Look-ups in named tables: a row name and a column name give one cell, copied from the table.

paz =
         mape  lol  benov  ros  fepa  zudogo  tena  pegu  suz
kom       111  155    144   88   179     131   186   153   92
bol       136   90    121  189    23     177    65   121  143
bav       153  153    135   96   199     121   130   166  116
nizone    106  116    118  118   128     135    64   156  120
vok        98  154    140   63   163      80   180   160   67
vipo      124  107     93  162   103     137    81   122  187
suzofod   114  117     73  219   116     148    53   127  184
mosete    134  114    175   56   127      60   152   162  129

What is the suz of kom in paz?
92
What is the zudogo of bol in paz?
177
What is the lol of bol in paz?
90
What is the fepa of bav in paz?
199
What is the tena of suzofod in paz?
53
What is the suz of vipo in paz?
187
What is the benov of suzofod in paz?
73
What is the fepa of vok in paz?
163
What is the lol of mosete in paz?
114
What is the tena of kom in paz?
186
What is the pegu of nizone in paz?
156
What is the lol of vok in paz?
154
What is the fepa of suzofod in paz?
116
What is the zudogo of suzofod in paz?
148
What is the lol of nizone in paz?
116
What is the suz of nizone in paz?
120
Which row has the largest pegu? bav

relonor
         vonozus   zisom    foro     pim  manof     riz     bub     vuf
zur        51571  -22152   38613   18037  11796   27124   28810   -8427
lal         9012   14751   30902   18959  11702  -10422   35306   33371
tazolof    -4289   62461  -24495  -10703  26486   20775  -29377  -58054

What is the vonozus of tazolof in relonor?
-4289
What is the bub of tazolof in relonor?
-29377
What is the foro of lal in relonor?
30902
What is the foro of tazolof in relonor?
-24495
What is the manof of tazolof in relonor?
26486
What is the riz of lal in relonor?
-10422
What is the vuf of lal in relonor?
33371
What is the riz of zur in relonor?
27124
What is the pim of lal in relonor?
18959
What is the zisom of lal in relonor?
14751
What is the vonozus of lal in relonor?
9012
What is the manof of lal in relonor?
11702
What is the manof of zur in relonor?
11796
What is the vonozus of zur in relonor?
51571
What is the pim of zur in relonor?
18037
What is the bub of lal in relonor?
35306
What is the riz of tazolof in relonor?
20775
What is the foro of zur in relonor?
38613
What is the zisom of zur in relonor?
-22152
What is the vuf of tazolof in relonor?
-58054

Table puvuf
          sar   lopap     mam  gosasib     vip  savob    raru     sev     rof
kita   -0.710  -3.965  -9.691    5.764  -1.421  5.989  -3.260  -0.239  -6.325
noper   0.058  -0.439  -6.587   -0.418  -1.421  4.101  -3.260  -0.239  -4.378
sib    -0.582  -0.439   0.397   -6.601  -1.421  7.878  -1.430   1.224  -4.378
bel    -0.710  -1.776   1.432    0.978  -1.764  3.471  -3.260  -0.239   6.984

lopap of noper is -0.439
lopap of bel is -1.776
rof of kita is -6.325
vip of sib is -1.421
mam of sib is 0.397
rof of sib is -4.378

Table damemi
fields: vulume, nonases, mepav, reb, fami
rarifu: [0.0, -0.1, 0.3, -0.3, -0.1]
tumu: [0.0, 0.5, 0.2, -0.5, -0.3]
gabivu: [0.0, 0.2, -0.5, 0.6, 0.5]
miviru: [-0.1, 0.1, -0.1, -0.2, -0.1]

rarifu, nonases: -0.1
tumu, nonases: 0.5
miviru, reb: -0.2
miviru, mepav: -0.1
gabivu, mepav: -0.5
gabivu, reb: 0.6
miviru, nonases: 0.1
miviru, fami: -0.1
rarifu, mepav: 0.3
tumu, mepav: 0.2
Which row has the largest nonases? tumu

nisud:
,tudatok,tovimod,zesiku,lutal,sug,zabo
zemular,124,44,41,185,202,203
rabula,72,130,119,95,168,123
dofed,138,133,124,123,120,127
saf,63,128,122,92,169,119
pud,94,119,125,115,144,122
dokosa,119,114,120,133,133,130
tasis,115,79,82,154,169,164
sobad,130,81,74,160,171,174
nivafo,131,210,217,65,37,41
lupo,204,86,98,195,99,165

dokosa, zesiku => 120
nivafo, zesiku => 217
pud, tudatok => 94
saf, tovimod => 128
pud, zabo => 122
saf, zabo => 119
tasis, zabo => 164
sobad, zesiku => 74

keda =
|  | bagaza | zap | feveb | kib | rika | nor | pur | tuf | mip |
|---|---|---|---|---|---|---|---|---|---|
| semitu | -31.395 | 51.715 | -25.242 | -17.588 | 45.777 | 9.233 | 28.406 | 40.439 | -6.481 |
| fep | 29.884 | -14.375 | 5.994 | 65.064 | 33.871 | 38.438 | 22.539 | -31.617 | -2.579 |
| tifigem | 16.357 | 40.925 | 33.490 | -17.352 | 67.795 | 0.237 | 34.269 | 60.754 | 2.213 |
| las | 37.638 | 41.165 | 55.805 | 70.147 | -4.555 | 25.034 | -15.872 | 11.552 | 32.793 |
| falagip | 34.143 | 47.453 | -58.894 | 60.004 | 15.514 | 54.238 | 73.757 | 22.168 | 57.398 |
| bol | 26.700 | 45.121 | 8.083 | 0.656 | 44.242 | 14.970 | 50.648 | 43.558 | 27.747 |
| kibos | -21.632 | 86.650 | 32.007 | 9.533 | 52.211 | 71.461 | 84.087 | 45.359 | 89.520 |
| kas | -12.108 | 27.314 | 52.282 | -3.549 | 31.102 | 0.779 | 31.378 | 36.835 | 60.620 |
| demumot | 57.777 | 30.661 | 52.000 | 71.376 | 0.309 | 74.060 | 47.191 | 17.407 | 47.554 |
| gafem | 0.761 | 37.290 | 48.301 | -4.823 | 40.459 | 13.336 | 40.386 | 42.007 | 22.434 |
| muz | -8.521 | -24.627 | 41.696 | -24.781 | -2.849 | 41.014 | 14.980 | 55.354 | 10.135 |

pur of kibos = 84.087
rika of tifigem = 67.795
tuf of gafem = 42.007
zap of falagip = 47.453
mip of falagip = 57.398
bagaza of tifigem = 16.357
pur of bol = 50.648
pur of demumot = 47.191
mip of tifigem = 2.213

